Each row below holds a small network's activations on one record, seen along a few directions.
Each row is followed by the record's values for the fields V, J, W, D, H, N.
Not every record has every field; a missing one is left out.
Other fields move the rows too, some of them a lot.
Random noise pushes rows far along 22 fixed directions. That doesn't count. These rows show it; they differ only by the noise:
[-163  -93 -316  110  149  -18  160   35 -168  -65 -240   71  107 -101
 -168  179  135  154 -378  -90  422 -249 -210 -288   -2  101  233  148
 -211  288  -43   45  -98    8  266 -110 -117]
[  48  167  189 -330  108  130  196  280   91  -51  -39 -193 -151   29
   42 -136 -388  411  230    9  112  240  -22 -214 -123  109   80 -152
  268   86 -461   85   98  146  -31    3  321]
[-471 -135   19   -7  434 -365  -60  517 -137   55  537  198  -88  411
 -689  317  398  281  606 -142 -165   19  114  271   79  241  -27  343
   50  222  -17  -93   86  -98  -95 -309  170]
[ -26  -48  -25  277   52 -172   37 -293  -72  -30  261  289  136 -143
  -90 -150 -129  385  -79   80  169 -272 -200  262  -11  154  305 -309
  -51  391  325   13 -389 -261   38   32 -191]
[ 217 -253  -33 -230 -353  -36   47 -327  397  369 -208   77 -609 -199
  183 -220  135  134 -108  213 -175  -11   55  258  -68 -504  304 -192
  169 -302 -157  517  565 -353  -95 -284  165]
[-204   12  -76 -128 -114  -30  398  133   13   68   47  -46  269  -35
  -13  -17  -55  172  389   51   30 -116  -56  166  -47  384   89  141
  157  129  276   27   18  154    7  -90  111]
[-242 -107 -106  248 -189 -167   30  265 -113  -18  244  664   79  171
   36  509  172  -56  -23  382 -187  153  -11 -177  -56   68  -76  167
   20  705  175 -388  336 -132  -38   -1 -578]
[-208 -362  -71  338 -277 -165 -205  308 -190  327  124   49   31  -81
  -38  301  167 -171 -115   63 -197  -54  287 -182 -351 -385 -199  292
  -51   63  346  -40  -20 -228   58  218 -201]
[ 357   32   53 -267  375   16  -55 -293 -329  117  448  210 -273 -305
  195 -433 -356  403   -8   38  152  -70   51 -177  408   87   44   19
  -34  157  -90 -227  -33 -331 -214  172  -37]
[ 218 -279 -185  212  -20 -285  146   46  -29  121 -436  362 -217  393
   77  124  206   76 -258  326 -261 -174   83   25  246 -171  -85 -109
   -2  342  -30   -3   65 -125   44    5 -370]
[-100 -359 -179  124  -90  -35   25  243 -384  335  161   94 -236  304
   91   71   15   35    0  294 -132  112  252   79 -516 -134  -93  181
   19 -497  354   95 -219  263  147  675   61]
[  69  174   15   50 -195  -78  337  140  396 -362 -187   44  168  122
  105  210 -309   -2 -118  154  -78   84  378 -243  233 -412   15 -603
 -227  -54 -134  -82  176  169    8 -230  287]
[  98   84   -2  -88   75  228  171  304  -42  -27 -121  -11  131  358
   28  263  129   32 -159 -142   53   89  240   42  373 -111 -312  349
 -393   78 -104   54 -245  235 -312  -45 -131]
[-353  -38  195  473  351 -218 -334    1    0  263  171  -24  123  394
 -207  436  187  -92 -109 -109 -231 -283  -83 -247 -454   79  -34 -148
 -160  211 -131   59  -74  -44  167  -77  117]
[ 130 -116  -75  317  266  183   30 -268   58  -92 -226 -106  272  -85
  -37  250  287 -144 -345 -194  -31  -27  222 -109  -72 -156   96  292
  -58  231  -76  135 -226  -22  294 -143   70]
[ 175  -45  150 -327 -283 -213  165 -278  -75  182 -169  -80 -231   37
  -26 -261 -104  -26 -260  265  -38  444 -178 -212  527   22  -20 -205
  -88   -7  -65  159  -11  233  -93  -66 -566]
[-151   -3  230  317 -174 -279   46 -271  215  175 -326 -237  263  -72
 -157  -71  201 -333   98   33 -424  -67 -324  267 -103  242  -81 -164
  187  195  217  252 -114  -20   69 -351 -208]
[-454 -202 -425 -197   43  256  122  122  180  407   27 -361  182 -290
  178  226  144  232    3 -510  201 -578  354 -110  111 -553  -24  429
 -277  -47  296   80  432 -321 -127 -243  401]
[-131   36 -224    8  154   94  113  118 -239   18   57   72   21 -328
   61   18 -195 -192    3  -84   73 -266 -149  124    0  208 -309  212
 -226 -117  233 -165   43 -162 -160  -23  184]
[-284 -124  -22  -57 -141 -287   73  170 -100  172  286 -151  182  -11
  -37 -215  323  200  682  -19 -328  326  289 -225  160   78  -62  309
  -14 -182   88   57  -22  310 -232   86 -125]
[-344 -144 -177  121   15    3 -580 -321    3 -266  217  306  171  -28
 -184   70  -11   48   -5 -431  169  328   33  -42   66 -394  228  -88
  190  -81  293 -139  185  -71    9  -35 -337]
[  15   61  261  -79  406 -212   -1 -130  -39  316 -189 -443 -413  107
  -69 -612  190  321    6   64 -325  -69  -40   76  452 -353 -170 -200
  139   38  -39   49  -71 -216  -67   11 -172]
[  99 -384 -432  520  247  -43 -177  166 -253 -222 -171  219  152 -357
  119 -127 -557   53   41 -375 -119  295  120  456   70 -268 -560 -282
 -104 -238  164   58 -612 -108 -337  390   23]
[ 214  -71   23   -7  345 -212  181  -18 -225 -101  163  329 -107  382
 -396  246   97  -29 -161  177   79  -13  105   68  223  307  137   57
 -177    4  -97   -5 -171  147  202 -164  108]

[  15   76  224  103  -12  -24  234  179  193  219  186  240  545  -84
  162  365  -31 -141  -13   68  103  647  300  -43   81 -267  212 -176
  302  -97    7  180  287  528   61 -109   -9] => V=v2, D=d2, N=n1
[ 281  166  -61 -266   24   59 -145  -82   61  -76 -200   84  255 -258
   97 -381 -353  100  546 -502  163   39 -239  550  169  296   85   98
  640   26   12    0 -268   61 -357   20  156] => V=v2, J=j1, W=w1, D=d1, H=h5, N=n2
[ 238 -245   33 -683 -326  329  454  168 -243  359  193 -344 -316 -212
  -32  -19 -356   42 -161  178  407  180   24  107  -63  356  -40  418
 -124 -332   40  356  -59  120   37  108  191] => V=v1, D=d2, N=n1
[ 132  542  389  348   53   81 -173  244  102 -162   32   20  285 -203
   40  149  186 -375 -252   92  103  133   85 -357 -376 -305  186  -20
   84   26 -178 -166  -93  196  196   33  168] => V=v2, J=j2, W=w2, D=d2, N=n2
[ 148  -37 -124 -346 -264  282  -84  201  -20 -140 -159 -113 -107  336
  210   71 -433  288   -5 -125  231  -30  150 -373 -157  -44   -6   34
   24   23 -236 -102 -105  168  -40  368   91] => V=v2, J=j2, W=w1, D=d1, H=h2, N=n2
[ -49  415  286  138  -19 -145  219  546   46  159 -135 -201   87 -442
  193 -366   27  200  -31  232  101 -388   45 -266  118 -497  -20 -227
  158  232  152 -269  228 -300   -6    0   -1] => V=v2, J=j1, W=w1, D=d2, N=n1
[ -70  -85 -249 -187 -506 -196 -136 -157   76  417  -18  139 -111 -186
  292   -9  -43 -149  301  -11 -203 -394 -331  -33 -162  312  -32  191
    2  233   46  -70  140 -210 -378   59  -75] => V=v2, D=d1, H=h2, N=n1
[-471  182  -67  181  133  -98 -260  -79   43 -125   14   59  201 -227
   46 -106   70  -38  258 -188   26   87 -338 -276 -246   82  143 -160
  249  -70  -69 -149  324   89   37  -27  -37] => V=v2, D=d1, H=h5, N=n1
[ -90  -60  468  143  421 -488  -24  359  -48  659  198 -135  -56  371
 -381   23  224  218   25   32  -91 -409   16  190  216  -60  -80 -235
    6   63  -29  261   34 -213   -2 -301   35] => V=v1, D=d1, H=h2, N=n1
[  83  254  154 -202 -236  298  205 -107  409 -213 -218 -293 -101  361
  146    1  -81  -27  234   39 -292 -121  108  212 -241  123   -9 -114
   -8 -145 -129  126    1  149  -86 -105  504] => V=v1, J=j1, W=w1, D=d2, N=n2
[-163  331  269 -176 -467  -86 -323  270  205   78  -55  171   36  327
 -113   93  146   91   -8  -45  266 -171 -134   -5  -43 -331  351  -58
  380  318  196 -204  181  -48  -94  -30 -371] => V=v1, J=j1, W=w2, D=d2, N=n1
[ -13 -130  -33  -99 -104  129   72 -211   49   51  109 -399 -100  -77
  103   86   42 -241   31    4 -260  116  243 -357 -190   75 -141  205
 -386 -389 -242  159    2  139   38   30  336] => D=d1, H=h2
[ -82   44  -87 -352   16 -545  -14  441 -259  621  268  400 -566  -77
 -322  281   88 -431 -128  276   54  255 -255   66  169 -163   -1   79
 -105 -275 -122  -68  224  141 -177  -41  101] => V=v1, J=j2, W=w1, D=d1, H=h3, N=n1
[-153   96 -169   79 -360 -132  206  326  154  -90 -300  115  -50 -318
  164   23   47   59 -132  228   68  214 -128 -237  -20 -374   63 -182
   45  244 -177  -99  120   11  -73   88 -264] => V=v2, D=d1, H=h5, N=n1
[  25  -22  236 -109 -213 -254  186   32  -63  497  451 -325 -213 -382
 -124   91   33 -253 -178  328 -286  281  190 -113   46 -315 -115  164
 -244  217  105  -56 -389 -100   -5  146  -24] => D=d1, H=h3
[ 254 -285 -306 -159  108  268   48  209 -251 -407 -475  300   31  -96
   14 -139 -108  234   16 -221  522 -246  -20  -61  182  368  -19  351
  247 -199 -140   56  530 -196  104 -237 -100] => V=v2, J=j2, W=w2, D=d1, H=h5, N=n1
[ -42 -230  159   29  -87   16  185 -186  121   94  135  261  137  720
  -29  251   58  283 -120  344   78 -118  200  182 -133   18  382 -286
  243   19  359  145  280  136  455  -33 -200] => V=v1, J=j2, W=w1, D=d1, H=h3, N=n1
[  83 -395 -278  -21  -81   44   -1  -48  -51   26 -194   38 -207  174
  191  -34  -77  -18  183  105 -226   33  111    9 -251  174 -124   19
  154 -344  -18  133  279   63  139  183  121] => V=v1, J=j2, W=w2, D=d2, N=n2
[ -74 -169 -508 -202 -253  147   17    7  -83  -10 -310 -149 -528   12
   74  -66  211  -18 -189   70  -15 -250 -139  -12 -114 -100  -87  327
 -273  -27   53  -68  -31 -126    1  247   17] => V=v2, J=j2, W=w1, D=d2, N=n2
[-226  170   -3  348  229 -138  -84   45    0  228  134  102  434   89
  151  237  262 -115  125   43 -162 -240  -33 -211 -308   21  140  137
  177  451  171 -275 -105  136  186  170  -17] => V=v2, D=d1, H=h1, N=n1
[ -68 -386 -144   -5  -27   30  -28  286   70  254  -91   70  147  -93
  187   89 -282  470   61 -248  255  337   -6  -91   25  -66  -23 -227
  114   30 -293  435  272   97 -175  -20 -136] => V=v2, J=j2, W=w2, D=d2, N=n1
[-158 -110 -229  319 -101   -6 -279 -255  230 -384    0  391  -46  187
  105  114   97  -99  186   12 -231  156  -37  115 -400   30  133 -342
   17 -327  -92   57  282   86    6   16  111] => V=v2, J=j1, W=w2, D=d2, N=n2
[-170 -149 -116 -318  175 -114  360  178 -255  684  174 -137 -400 -178
  -12 -151   68  248   -8  260  153 -188 -219  150  -92   78   76  188
  -11 -130   82  185   76  -55   82  143  148] => V=v1, J=j2, W=w2, D=d1, H=h3, N=n1
[-631  303  213  -16  135   47  -24  381  203   19 -168 -374  115  347
 -240  383  -81 -205 -301  -91  129  -91 -175 -181   40 -366 -191 -395
   47   95  182 -252  509   66  223 -271   -4] => V=v2, D=d2, N=n1
[ 274  -74 -276 -471  -19   93 -322   -6 -322 -226 -307  100 -374  266
 -203  -48 -149  163 -269 -249  366  227  -44 -185  370 -185  137  386
  316  429  -62 -383 -371   14   64  379 -416] => D=d2
[  63 -156  -56   74 -407  -65  -57 -256  226   15 -375  -29 -323 -449
   82 -208  -68  -42 -443  110  100 -216 -180 -128  -44 -350  139 -450
 -131 -202  -50  321  460 -464   51 -329  -89] => V=v1, J=j1, W=w2, D=d2, N=n2
[ 195   49  581  105  -58 -123 -130   39   67  331 -220 -412  288  209
 -188  141 -274 -170 -237 -172   42 -521  -73 -169 -131  219 -118 -186
   74  229  -50  194 -235 -160  142 -268   51] => V=v2, D=d1, H=h2, N=n1
[   7   62  353  156  294 -142   85  517 -212  178  307 -218   44 -306
 -254 -183  181  233  -93  130  229  387  328 -153  -31 -514  136   29
  171 -223  -24   98 -174   87  251  167   53] => V=v2, J=j2, W=w2, D=d1, H=h5, N=n1
[ 272 -180  138  -84 -288   64 -133 -250 -269  153  321  210   83 -616
 -116   56 -337 -105 -553  -95  475  107 -110  -14  229  -18   40  152
 -224  216  233  129 -205 -383 -129 -156 -474] => V=v2, J=j1, W=w1, D=d1, H=h4, N=n2

Here are new rows. What are their fields?
[  26 -209 -477 -482   31   56  425 -277  -10  126 -224 -565  -73 -429
 -220  -94  119   39  -72 -312  222 -139 -104   76  460  248  107  500
 -296  197  -29  186 -364   16   78 -227  234] => D=d2
[  24 -214 -430 -236  171  700  -98 -206  143 -180 -302  215    8  149
  183  360   29  -17 -239 -492  261   35  -68  451  198   -6 -139  448
   46  105    6  127  460 -131 -156 -283  -66] => V=v2, J=j2, W=w1, D=d2, N=n2
[  10 -333    5  -20  470  -21  143   83 -294   39  242  308  107  172
  -16  -91 -280  520  138  -47  270   70   26   51  307  376 -103 -185
  -63 -196  -73  234  290   21  -42 -156 -186] => V=v2, J=j1, W=w2, D=d1, H=h3, N=n2
[-162  154  403  159  -60  139  115  260  223  345  319   82  173  -38
  239  361 -165  -52 -124  217 -111  587 -125  123 -231 -108 -169 -310
   34  244 -134  201  183  177 -217   -4 -178] => V=v2, J=j1, W=w2, D=d2, N=n1
[-267  -29  230  117  295 -224 -332   -4 -127  255  269  -18   88  193
 -199  210 -165 -127   94 -164  -97  195 -111 -178 -195  146  -30 -217
  248  -12  -63  -54   32  157   97   72   48] => V=v2, D=d2, N=n1
[-227  259 -359    4  214  146  318   64  118  151 -274   -7  104 -205
  375 -189  282  221  130  -37   79 -164 -306  212   77  -19  117  105
   79  214   30   -6   78  142 -156   82   52] => V=v1, D=d2, N=n1
[   1  137  319 -317 -345   36 -159  103  -24  110   93 -404 -137    8
 -226  212 -312 -338   30 -185 -126 -178 -323 -139  -79  582 -491  255
 -385  338 -276  -39 -282 -240 -379 -229    2] => V=v1, J=j1, W=w2, D=d1, H=h5, N=n2
[-182   67 -412 -282 -132  110   99   35   -1 -132 -211  -39 -235 -363
  -82   -1  326  -20   20  -54  208  131 -212 -100 -121  -53  320  544
  237  237 -124 -169   74   -2  135   54   15] => D=d1, H=h5
[ 121 -140  148   61  202  185  217 -236  142  332 -166 -154  -41   43
  108  -51  271  145   61   30 -137 -296 -177  474 -246  391   39  237
  179  149 -151  480    8 -187   46 -205  114] => D=d1, H=h5
[ 100 -388   68  196  249  -30  139 -304 -124  213  140  -46  -90   18
   48   55  165  193 -461  214  -43  -17  276 -275  204 -193   -2  -77
 -254   94  -59  168  120 -235  261  -47 -269] => V=v2, D=d1, H=h5, N=n1
[ 141 -283 -136  332  149 -264   62  247 -421 -138  311  504  342 -118
 -195  449 -346   81 -195   77  408  -13   29 -451 -189  545  147  -34
 -173  337 -181 -105 -287   65  290  119  -11] => V=v2, D=d1, H=h5, N=n1
[ -16 -406 -577 -274 -101   89  294  514 -151  -64  -97   97 -622  129
 -328  389   31  100   51   51   -1   65  165  457 -274  -62  -81  550
  -63   60 -102   18 -317 -126    7  223  451] => V=v1, D=d1, H=h2, N=n1
[  -6 -250  -47  174   17    7 -466  -82    9  192  241   51   76  429
  101  394   90  230  -90 -306    0  -93  312 -450 -340 -177  137   81
 -277   69 -365  142 -308   93  -57  306   69] => V=v2, J=j1, W=w1, D=d1, H=h5, N=n2
[ 106  102 -134   22 -207  -64  -89  -69  122  415 -113  110 -232 -149
  252  -58  131   67 -171  -31   62 -297 -356  198  -89  -43   86  -30
 -362   78 -203  321 -303  -84 -438   64   17] => D=d2
